Each row below is a small network's average activation on inputs in which a field has the value named, seen along a few directions.
Related values have similar rows: they may be neighbours, one step apart, or belong to one group.
In the rows, 500 means zero.
Random noise pushes rows far along 18 fixed directions. That doesn't count. These rows show it; they differ only by the noise:
[426 598 608 509 488 690 556 378 576 745 484 666 525 336 681 634 385 614
 828 497 528 377 392 755 426 489 656 354 363]
[291 565 281 426 603 582 620 615 503 485 552 324 539 725 631 422 543 157
 400 503 579 487 449 390 346 635 427 473 561]
[725 338 599 374 610 321 478 594 409 794 586 434 380 480 274 464 596 227
 539 464 444 498 447 677 477 306 561 442 694]
[367 435 482 569 378 376 484 389 672 431 484 355 343 530 594 606 579 615
 653 590 570 456 451 383 483 676 541 481 445]
[491 545 464 608 619 461 506 572 607 610 457 476 410 640 608 475 627 406
 645 718 567 292 508 516 495 457 603 688 354]
[512 411 286 394 268 557 639 390 421 341 548 658 543 447 427 577 222 740
 497 440 412 383 603 630 482 595 267 482 344]
[438 643 591 484 732 438 636 387 532 570 534 602 315 445 685 659 591 563
 698 573 483 486 482 262 212 548 929 420 610]
[495 509 430 381 380 535 287 487 577 309 415 308 538 509 480 503 477 567
 346 448 467 489 395 457 511 584 280 541 421]
[638 531 631 365 586 597 538 708 520 418 428 579 670 841 424 624 411 516
 506 252 286 402 437 500 539 555 764 353 573]
[192 396 224 557 265 651 483 771 320 848 462 316 544 624 564 448 539 320
 623 755 545 573 321 544 305 525 512 522 415]
[300 566 194 575 638 502 711 581 281 364 347 443 527 557 461 530 543 530
 582 537 433 416 217 438 492 398 635 328 484]
[466 383 437 698 302 404 597 749 400 499 676 638 228 392 508 482 501 629
 697 712 245 653 698 535 761 472 371 688 228]
[575 701 319 519 658 680 442 323 717 479 532 355 589 404 795 661 582 562
 539 598 626 454 572 260 492 502 503 608 585]
[347 474 474 692 302 451 501 357 538 678 491 255 522 359 464 505 638 473
 638 497 731 536 518 537 502 487 475 652 596]
[539 554 328 343 662 507 775 495 506 482 594 699 366 569 632 640 333 530
 607 477 359 271 525 572 327 596 551 481 433]
[339 594 683 771 388 349 356 415 520 309 150 352 544 647 464 488 667 802
 579 265 535 788 353 401 594 407 458 719 555]
[429 687 608 312 531 469 529 456 389 513 626 616 406 307 410 402 551 394
 453 612 467 654 708 266 148 377 663 658 481]
[417 434 485 641 319 548 431 749 392 717 580 418 453 266 522 540 584 523
 587 802 487 423 497 524 522 500 671 538 429]
[463 568 682 703 813 462 781  51 791 424 399 564 544 754 738 513 602 528
 727 360 473 356 349 446 529 551 558 514 274]
[503 485 598 337 638 384 450 351 628 535 673 443 244 315 612 576 620 382
 627 635 529 676 471 291 393 505 612 191 627]


Field B:
b8: [468 645 663 519 450 419 156 622 578 337 228 492 522 462 591 609 551 792
 497 529 679 708 431 453 536 341 503 513 738]
b10: [387 441 665 377 329 379 599 552 596 610 448 364 539 570 364 594 528 493
 706 433 445 613 277 605 423 441 679 330 501]
b1: [660 367 663 477 559 269 428 461 617 439 586 478 383 533 221 430 620 343
 464 503 625 381 640 467 721 466 682 330 602]
b4: [673 438 542 248 532 486 436 645 481 513 559 494 435 345 450 596 453 557
 372 601 280 413 352 470 401 512 641 312 448]
b6: [704 512 666 470 590 579 245 149 544 754 723 553 215 155 291 308 602 223
 594 504 541 628 705 426 661 487 671 468 415]
b15: [702 725 155 440 821 752 412 647 273 651 598 544 365 227 580 529 416 418
 404 506 321 337 520 554 485 495 598 661 503]
b17: [384 620 527 417 443 283 608 718 421 221 458 512 434 462 305 564 552 691
 404 491 317 603 468 301 427 386 663 645 539]
b2: [491 414 306 635 626 613 387 801 175 590 603 612 416 373 656 479 517 418
 406 834 559 586 547 389 530 543 637 219 708]
b5: [319 418 319 595 180 449 722 637 369 406 523 538 549 518 468 648 384 776
 442 548 414 515 632 336 348 641 549 739 558]
b13: [585 459 514 408 531 501 566 414 484 563 522 537 599 314 500 493 443 504
 422 630 469 268 413 649 375 379 398 520 359]
b18: [420 661 418 575 366 393 427 557 307 352 453 480 282  97 232 567 472 752
 450 408 486 312 561 538 532 584 712 764 526]
b7: [632 232 803 622 473 220 484 358 554 348 577 494 550 418 435 478 623 599
 296 602 688 528 631 301 633 546 553 176 738]
b11: [601 647 388 544 584 397 675 557 525 233 308 594 639 821 464 554 493 747
 380 363 504 489 658 336 506 375 529 832 636]
b3: [323 650 586 424 593 278 552 522 462 402 466 556 325 487 428 368 613 385
 480 585 640 558 583 372 229 354 601 598 549]
b12: [533 337 424 392 319 478 489 689 489 689 464 292 656 505 323 624 540 476
 418 642 440 215 318 527 321 461 710 551 525]
b14: [474 443 384 464 346 494 657 555 621 448 522 503 541 832 568 648 423 616
 611 488 443 618 604 335 465 681 539 570 525]
b16: [424 663 542 519 661 384 378 330 476 490 537 520 221 349 350 348 663 323
 573 627 709 446 639 318 422 529 814 552 487]
b9: [564 459 566 549 653 422 413 525 635 340 591 458 278 414 617 488 615 491
 467 663 392 574 458 345 757 603 489 371 424]
A value of B combines one of 6 hidden first parts with one of 3 second parts; all combinations occur once.
Changing only the second part turns b7 into b4. b1 has the same second part as b7; what does that change turn b1 into?
Answer: b11
Changing only the second part turns b14 into b16. b10 has the same second part as b14; what does that change turn b10 into?
Answer: b15
Changing only the second part turns b5 into b6. b8 has the same second part as b5; what does that change turn b8 into?
Answer: b9

Field P:
p14: [559 441 394 742 600 469 572 550 501 555 309 391 520 657 553 673 638 747
 754 520 391 528 209 461 726 433 756 367 533]
p1: [401 700 603 437 703 417 924 550 623 380 663 348 442 413 491 557 577 314
 427 153  64 515 314 406 497 546 579 723 454]
p7: [583 435 488 614 579 212 670 371 427 391 437 385 440 597 414 523 571 614
 512 159 352 804 444 487 631 383 243 603 702]
p8: [463 604 449 553 445 533 513 213 752 427 521 163 668 385 522 676 691 610
 605 546 485 589 441 118 511 456 612 730 487]
p11: [466 697 439 609 908 759 412 496 318 682 342 564 606 652 746 395 574 362
 500 347 529 788 347 419 439 358 572 359 656]
p10: [438 109 188 618 489 283 743 449 357 723 550 478 305 702 425 496 496 312
 620 622 599 237 400 681 417 604 475 379 593]
p18: [426 551 353 663 473 470 375 486 465 307 453 285 319 437 228 445 540 437
 461 150 546 286 493 562 826 733 576 526 524]
p17: [576 507 612 499 461 599 219 554 545 640 406 603 362 513 751 625 454 726
 737 531 353 878 432 523 498 473 389 505 469]
p5: [312 541 456 558 495 568 570 393 354 504 628 551 278 455 503 419 423 338
 461 167 581 413 575 563 404 906 527 360 560]
p4: [294 736 482 582 435 647 343 605 343 606 237 549 586 534 538 434 532 626
 534 701 633 494 460 392 228 494 847 699 438]
p9: [580 513 476 627 418 360 843 760 290 481 566 672 594 351 350 677 454 731
 527 501 452 491 750 548 587 325 743 678 811]
p15: [437 710 604 739 625 480 466 685 413 388 240 368 554 732 323 322 689 396
 499 278 402 405 383 552 633 392 635 860 343]
p3: [616 384 283 713 480 424 572 247 461 398 439 303 630 314 569 512 477 691
 158 319 740 298 527 614 578 630 125 648 739]
p13: [593 572 538 370 459 593 537 530 438 414 756 701 449 198 546 549 339 526
 382 399 416 558 796 465 498 550 424 443 602]
p6: [345 484 815 467 490 499 675 530 635 559 618 568 451 639 615 486 456 307
 594 339 406 480 478 632 418 713 515 486 417]
p16: [326 408 458 468 440 249 586 432 505 461 545 414 360 534 468 532 607 487
 498 589 618 669 521 288 306 487 501 487 699]
p12: [703 323 248 419 526 503 338 586 442 488 519 666 212 688 354 415 465 499
 646 706 218 691 514 382 762 372 441 370 220]
p2: [470 446 322 742 481 522 730 751 414 591 544 296 681 455 561 630 548 533
 543 529 465 351 394 630 703 497 476 621 594]
A value of P combines one of 6 hidden first parts with one of 3 second parts; all combinations occur once.
Changing only the second part turns p3 into p5. p12 has the same second part as p3; what does that change turn p12 into?
Answer: p13
Changing only the second part turns p7 into p14. p8 has the same second part as p7; what does that change turn p8 into?
Answer: p9
Changing only the second part turns p16 into p1. p2 has the same second part as p16; what does that change turn p2 into?
Answer: p4
